A small network was trained on made-up records. Each row is its average activation on records with the value named, seen along a few directions.
Values that are neighbours, or in one group, have similar rows; names and order tell nothing.
Random noise pushes rows far along 8 fixed directions. That doesn't count. These rows show it; they differ only by the noise:
[-320  401  115 -231  137 -149  604   75  -10 -112 -197  256   -7  281
  115   66  288   49 -468  257  152   52 -477  407]
[-144  -87 -162 -384 -213  208  -42  171  478  151 -103 -120 -211  -50
  182  -65  -33  102 -247  329  115 -189   -6  144]
[-224  141  334 -186  -69  190  153  128  391 -189  246  -35 -108  106
  146  146  224 -199 -256   73  -19 -202  114  -88]
[-141  -49  287  -34   33   36 -178   66  450  148  258 -353 -190  334
 -107   61  387  106   85    2   65 -564   25  -89]
[  -1   64    5  -87 -374 -251 -190   47 -352  181 -191  436  -50   91
  212   88 -252  -17  334 -394  -76    9  -12 -141]
[ 102 -156 -256   25   61 -259   76  -69 -299  185 -157   18   26 -214
    3 -105  -60  321   11  221  462  416 -514  103]
[ -32  398  128 -293    0 -158  172  346  -59  -50  -49  288 -294   85
  254  121 -116  122  -27 -255  -80   83  -11 -235]
[ 147   25   73  424 -366 -163 -209 -119 -219  -22 -211  311  207   35
 -100   51 -286 -184  254 -428 -346   38  285   59]
[ -61  135  187  367    0  194  368 -103  288 -428   11  -22  272  -98
 -157   30  123 -293 -503  244 -136  155  126  377]
[  73   69 -188  578   75 -337  -48 -111 -415  177 -280   21  128  132
 -297 -114  205  326  310  -29  149 -111 -443  464]


Values of ZIBI:
liger: [ 170   27 -158   50  308  -45   94  107  -74 -158  142  -96   78 -207
 -119 -119  -78  100  -98  125  -48  283   23 -121]
zakan: [ 318 -384  -17  225   93  -71 -174 -209  250  148   49 -293  125 -209
 -301 -126 -206  149  -34    5   98  364   99  -70]
zufif: [ 386 -413 -527  286 -273   35 -351 -431 -119  185 -620  -36  293 -463
 -140 -281 -704   -3  106   32 -144  413  181  406]
sak: [-139    5  203  -12  155   11  201 -183  183 -204  264  -11  145  126
 -148   55  306 -140 -194   60   91  -10 -130   63]
tuse: [ -60  147 -490 -422  167  242 -128  384 -119  248   50  -71 -398    1
  131 -190  246  353  284  242  165 -462 -234   37]
deze: [-172 -257 -456 -372 -131  412 -186  -17  -92  179  -21 -133 -114 -300
  321  -62  -91  -71   28  347  206 -133   13   47]
gud: [-269  -28  279 -251  272  -30    5   33   98   -1  522 -124 -142  229
  -33  141  564   70  171   68  216 -438 -154 -329]
zul: [ -77 -306 -204  253 -318  458 -130 -278 -250 -192   24  -64  343 -508
  132   10 -118 -401  -94  387  189  299   13  356]
nilo: [  86  120  325  178  372  161  409  -38  -12 -430  280 -249  143    9
   15   86  132 -323 -266   58  -54  245  180 -202]
zipa: [ 202  169 -121  -24  304 -110  149  257 -449 -176  -66  251 -120 -234
  135  -16 -262   33   81 -290 -220  361   94 -530]
The values of ZIBI form a ring.
Q: Which values are neighbours of zul? Give them in the order they are listed.
A: zufif, nilo
Q: Which values are neighbours of zipa? Give them in the order they are listed.
A: tuse, deze

Values of DUP:
tatot: [  44  232  198  426 -109  182 -196 -138  195 -149 -150  -70  106  336
 -240   90 -169 -343   78 -470 -746 -453  739  116]
suge: [ -42 -287 -170 -662  -97   43 -263  -48  -10  215  112   81  -49  -22
  333   24 -174  -83  176   59  255   55    6 -444]
padel: [-201  -83    5 -768    8  145  221  -19  127  159   73   29 -222  157
  285  122   42   -9 -146  199  252 -165 -125 -179]
debiz: [-188  105 -152 -260  -98  148  -50  318  107   86  103 -210 -360 -212
  374   12  139   76   37  205  228 -168 -177   99]
vete: [ -64  425  -13 -167 -148  127  -93  397  131  -12  -52   47 -328   12
  174    0   37   73  102 -156 -147 -333   84  194]
fuzo: [  93  339  154   25  508   51  284  109   49 -191  224 -192 -348   19
   59   66  161  115  -59 -118  142   90  -73 -293]
tem: [ 114  134 -217  625    8   40  -67  139 -384 -211   59  269  133 -245
  -46  -58  113   23  326  -76 -212 -197   32  143]
nupo: [ 103 -434   66  -81 -301 -265 -168 -257  362  232 -356  218  264  180
 -241   -1 -435   -2 -197 -186 -465  191  354    2]
penaz: [ -51  105   35 -479  232 -260   70  -57   94  210 -160   -1 -112  441
  -26   40  -46   77 -122 -130 -171  -20  -29  -96]
bezon: [ 206 -436  -73   37 -327 -252 -420 -216  -82  283  -76   52   54 -138
 -123 -121 -373  165  238  -86  227  230    1 -186]
zipo: [ 185 -285 -120   68 -283  -85 -179 -275  261  407 -407 -173  123  170
 -167 -105 -315   25  -90   30 -126  -63  172  377]
vepos: [-241 -749  -24 -472 -194  147 -105 -443  -97  230  307   49  392  -36
  221    1  226 -310 -113  471  556  106 -470 -114]
sul: [-137  290  179  212 -168 -156  220  -57 -586 -215 -283  356  191  207
  158  136   22 -295  158 -354 -155   26 -158   96]
vufev: [ -60  -82 -130  417 -525  182 -394   34  -45  -27  -82  189   75 -313
  -51  -72  -68  -77  318  -62 -258 -227  331  137]
dozum: [-217 -164  -57   67 -348  161 -319  -68  -31  101  182  -81   22 -125
   97  -24  195  -73  212  276  393 -247 -245  241]
nopu: [ -57 -423  416   44  -41  119  -86  -69  511  -26  355 -259  255  213
 -301   33  143 -264 -179   -9 -142 -133  416 -379]
The values of DUP form a ring.
Q: Fewest steps between penaz and vufev?
A: 6
Q: Which values are neighbours of nopu? Give them in the order they are listed.
A: tem, nupo
Q: Which values are neighbours of zipo? Give them in the order they are listed.
A: debiz, sul
Q: Which values are neighbours of dozum? Give them in the order they are listed.
A: vete, bezon

Values of DITUS:
foni: [ 137  170 -187 -182  497  150  405  393 -265 -401  368  124 -269 -618
  265   45   37  193 -207  177  244  619 -201 -562]
zem: [-135  -81  296  -81  184  -69  200   64   91  -97  384  -53  106   29
  -10   73  374  -42 -243  356  215   22 -306 -129]
lofi: [-164 -138  -52  170  209  752 -138  187  522 -210  427 -620 -207 -251
  -15  -96  479 -139  -68  437   -5 -667  246 -169]
mugen: [ 100  288  250  369  262   48 -109  294 -113 -311  577 -334 -226 -319
  -47   93  293  140  345 -167  227   29  -23 -259]
nit: [ -49  309  298 -335   90  310  -78  383  -40 -460  843   73 -288 -238
  471  213  146 -397  261 -297  -55  -61  459 -851]
rulub: [  27 -279  555 -243  -94   96 -139 -137 -146  -69  689  -98  -43   44
  401  299  100 -506  290 -357  279   80  213 -918]
vafa: [-216  413 -225  -93 -148  139   -3  319  257    0 -245   87 -269  -19
   79 -129   35  171    5   77  -82 -368  -40  404]
zilir: [   9   79   76   89  154  509 -141  154  582  -56  145 -623 -236   75
 -153   24  170   81 -200  149 -114 -576  379  179]
peziz: [ 152 -156 -154  405  230 -281  235 -216  227  -16 -305 -140  266 -102
 -539 -178  -25  336 -358  294  -29  450 -226  491]
dar: [-110 -162  514   94   37 -347   47 -445 -179  174   66  -38  188  521
 -133  180  295  -79  169 -259  237  -87 -273  -57]
The values of DITUS form a ring.
Q: A walk along DITUS starts at mugen and steps to its neighbour dar. Put foni, zem, rulub, zilir in the order it reaches them.
A: zilir, rulub, foni, zem
Q: Fewest steps between vafa and lofi?
A: 4
